These are the activations of a small neural network, seen along a few directions. Each row is one input.
In each table, some parts of the input vary, and every possible input appears once, in random order.
A made-up example of a description, with smaller parts first: values(3) and (point or ring(9) or (line(6) and ring(8))).
Shared parts are said once, and a part with two or three values counts as separate values.
(in the rows, 128 means zero)

Other details of the inputs shift rows strongly along two fixed directions, in all tables alike. That doesn't count.

A family of inputs:
row 1: [111 101 142 134 143 151 167 128 124 111  87 135 113  98 113]
row 2: [137 115 123 117 161 108 111 127 143 134 130 140 148 101 100]
row 3: [140 190  93 120  85  93  66 163 129 152 199 120 155 205 140]
row 4: [129 114 115 108 141 111 108 110 138 127 139 126 137  91  97]
row 5: [118 143 124 104 117  72  50 153 151 145 163 113 160 127  99]
row 6: [139 129 121 128 145 100 109 115 137 137 125 139 155  90 105]
row 7: [133 126 132 136 133 101 106 123 154 131 135 139 149  87 115]
row 8: [137 110 150 152 135 136 159 102 134 123  96 146 126  88 144]
row 9: [134 111 151 130 144 145 152  99 113 124  85 126 122  89 129]
row 10: [126 153 106 101 129  79  52 148 141 143 156 109 161 126  84]
row 11: [131 127 129 133 140  93 111 122 142 126 128 138 155  92 109]
row 12: [112  96 152 133 136 155 163 126 132 121  98 138 110  93 122]
row 13: [129 158 109 119 127  67  65 144 152 137 173 127 170 125  94]
row 14: [141 155 142 134 114 170 159 107  90 133 113 114 103 177 160]
row 15: [113 115 116 112 146 119 112 143 137 132 118 130 138  98  81]
row 16: [132 140 132 134 108 163 171 103 102 117 130 120  96 181 162]
row 17: [136 105 150 140 158 145 167 112 133 110 105 143 121  97 131]
row 18: [122 125 135 122 137 102 101 131 139 118 118 118 143  92 102]
row 19: [121 107 126 115 129 107 106 119 152 123 143 128 133  90 109]
row 20: [ 98 115 121 139 163  99 107 133 130 136 136 114 142  87 116]
row 21: [128 110 115 107 141 106 108 111 136 130 133 127 140  94  99]
row 22: [121 112 117 116 136 102 110 121 145 113 133 124 136  95 100]
row 23: [134 153  98 114 111 129 114 123 116 135 153 114 120 184 128]
row 24: [115 138 140 133 113 168 175 132  96 128 112 127 100 189 148]
row 25: [128 107 156 141 132 145 149 112 131 115  87 126 114  88 137]
row 26: [132 102 154 134 127 144 149 117 118 118  91 129 122  82 148]
row 27: [126 105 118 111 124 110 106 128 144 120 145 129 137  84 117]
row 28: [139 184  85 108 119 101  70 163 131 154 190 118 146 225 115]
row 29: [130 116 125 126 156 104 113 138 153 118 130 137 145 101 101]
row 30: [112 107 126 112 128 118 111 157 140 128 133 134 139  88 102]
row 31: [131  89 135 128 126 145 158 107 125 113 106 136 115  85 146]
row 32: [139 146 137 140  97 168 156 129  98 123 111 116 102 172 177]
row 33: [111 154 122 117 111 132 123 153 116 135 151 119 123 188 119]
row 34: [121 131 134 131 101 174 170 144  97 132 116 130  99 180 163]
row 35: [134 106 154 135 126 149 150 117 120 115  97 127 119  79 146]
row 36: [112 112 123 108 146 116 113 139 133 137 121 133 142  99  84]
row 37: [123 120 145 121 130 106  97 129 146 128 128 121 140  87 111]
row 38: [132  93 128 132 126 148 157 111 129 107 104 133 111  84 143]
row 39: [137 124 116 135 127 103 106 136 147 125 129 138 152  83 121]
row 40: [111  93 152 132 136 151 163 127 130 124  92 140 112  97 123]
row 41: [132 131 122 137 140  96 111 125 146 121 125 136 152  91 106]
row 42: [129 113 132 122 156 101 114 134 149 124 133 139 148 102 104]
row 43: [147 138 134 141 115 171 169 131 111 126 131 135 105 179 178]
row 44: [138 113 143 156 134 139 158 106 138 118  94 143 123  87 141]
row 45: [105 106 139 158 164 144 160 110 114 122 108 118 114  82 142]
row 46: [140 185  93 105 118 102  71 158 129 157 198 119 147 223 116]
row 47: [122 126 143 119 137 103 102 127 137 121 126 119 144  89 104]
row 48: [104 158 104 146 132 123 113 144 109 141 156 101 122 177 145]
row 49: [142 160 113 134  98 119 113 141 120 142 154 130 140 174 156]
row 50: [122 169  96 101  87  92  65 151 135 151 199 109 137 219 128]
row 51: [117 136 135 139 106 174 170 138 109 130 112 126  92 186 153]
row 52: [150 160 122 152 116 163 167 106 100 133 112 131 110 178 162]
row 53: [126 162 132 120 107 118 109 135 111 135 143 109 130 183 137]
row 54: [113 115 123 109 146 120 113 139 135 134 127 131 140  95  82]
row 55: [142 139 142 145 121 168 169 122 119 129 129 135 101 186 171]
row 56: [135  95 152 141 151 144 162 115 141 121 101 147 119  98 140]
row 57: [146 134 133 140 116 167 169 132 109 129 126 137 107 182 179]
row 58: [132 134 127 138 101 165 164 109 113 122 124 121  91 181 168]
row 59: [120 108 123 112 136  99 111 117 141 119 136 127 140  96 103]
row 60: [147 137 126 144 115 170 168 135 113 124 123 134 104 181 176]
row 61: [136  99 145 145 151 147 161 118 145 115  99 144 116  97 137]
row 62: [122 134 127 135 100 177 169 147 101 126 113 128  96 179 160]
row 63: [145 173 111 132 115 124 115 123 115 146 154 127 136 178 136]
Each input here is: values(3) and (point or (line(4) and values(5))).
Question: Changing only the values(3) part turns row 45 into row 20. The same change can be made to row 63. Which row results?
Answer: row 6
Question: A walk changes only the line(4) part. It starts at row 4 and steps to row 16. List the rest of the walk in order.
Answer: row 19, row 27
Question: Which other rows does row 40 become when the values(5) part takes its other values? List them by row number.
Answer: row 5, row 8, row 50, row 56
Question: Which other rows does row 22 become when the values(3) part takes its other values? List them by row number.
Answer: row 16, row 59
Question: Which other rows does row 33 become when the line(4) part takes its other values? List them by row number.
Answer: row 12, row 30, row 54

A family of inputs:
row 64: [ 82 157 102  75  74 107  45 177 101 149 196  62 119 204 128]
row 65: [134 114 100 109 174 156 158 146 133 140 142 159 121 172  95]
row 66: [126  47 131  98 132 150 142 169 165 111 122 159 119  67 121]
row 67: [154 115 173 129 149 112 136  81 152 108  77 143 142  63  96]
row 68: [118  65 149 130 175 148 177 152 167 106  73 175 127  56  73]
row 69: [ 91 136 115 109 168 141 133 106  83 142 126  90 109 154  92]
row 70: [170  83 179 120 107 166 168  71 127 100  84 134 102  73 179]
row 71: [122 116 157 177 180 102 139 122 159 116 106 142 145  70 126]
row 72: [118 123  69 133  79 105 136  80 147  99 173 127 107 143 134]
row 73: [169 107 147 115 186 119 141  52 138 121  98 143 142  66  94]
row 74: [153 162 153 112  77 106  94 118 138 133 143 125 140 168 137]
row 75: [ 83 133 168 141  87 198 195 119  65 122  80  93  65 180 171]
row 76: [151 151  94 122  77 133  97 152 106 140 151 117 138 138 172]
row 77: [147 157  68 116 169  78  68 128 126 155 154 134 184  92  75]
row 78: [ 66 144 120  96 143  68  49 162 133 139 142  86 153 114  39]
row 79: [133 155 165 193 101 174 195 123 106 126 119 130  92 203 229]
row 80: [150 150 137 187 177 181 212  80  93 132 121 133  95 195 200]
row 81: [141 175 106 149 117 122 120 140 109 139 112 132 150 138 122]
row 82: [125 116 116 124 133  57  39 167 178 135 198 117 167  89 141]
row 83: [113  69 145 118 132 140 152 172 168 116 103 170 128  76  97]
row 84: [141 213  93 136  50 123  90 171  95 159 166 118 144 227 166]
Question: Describe the family of inputs behind these rows.
Answer: point or (line(4) and values(5))
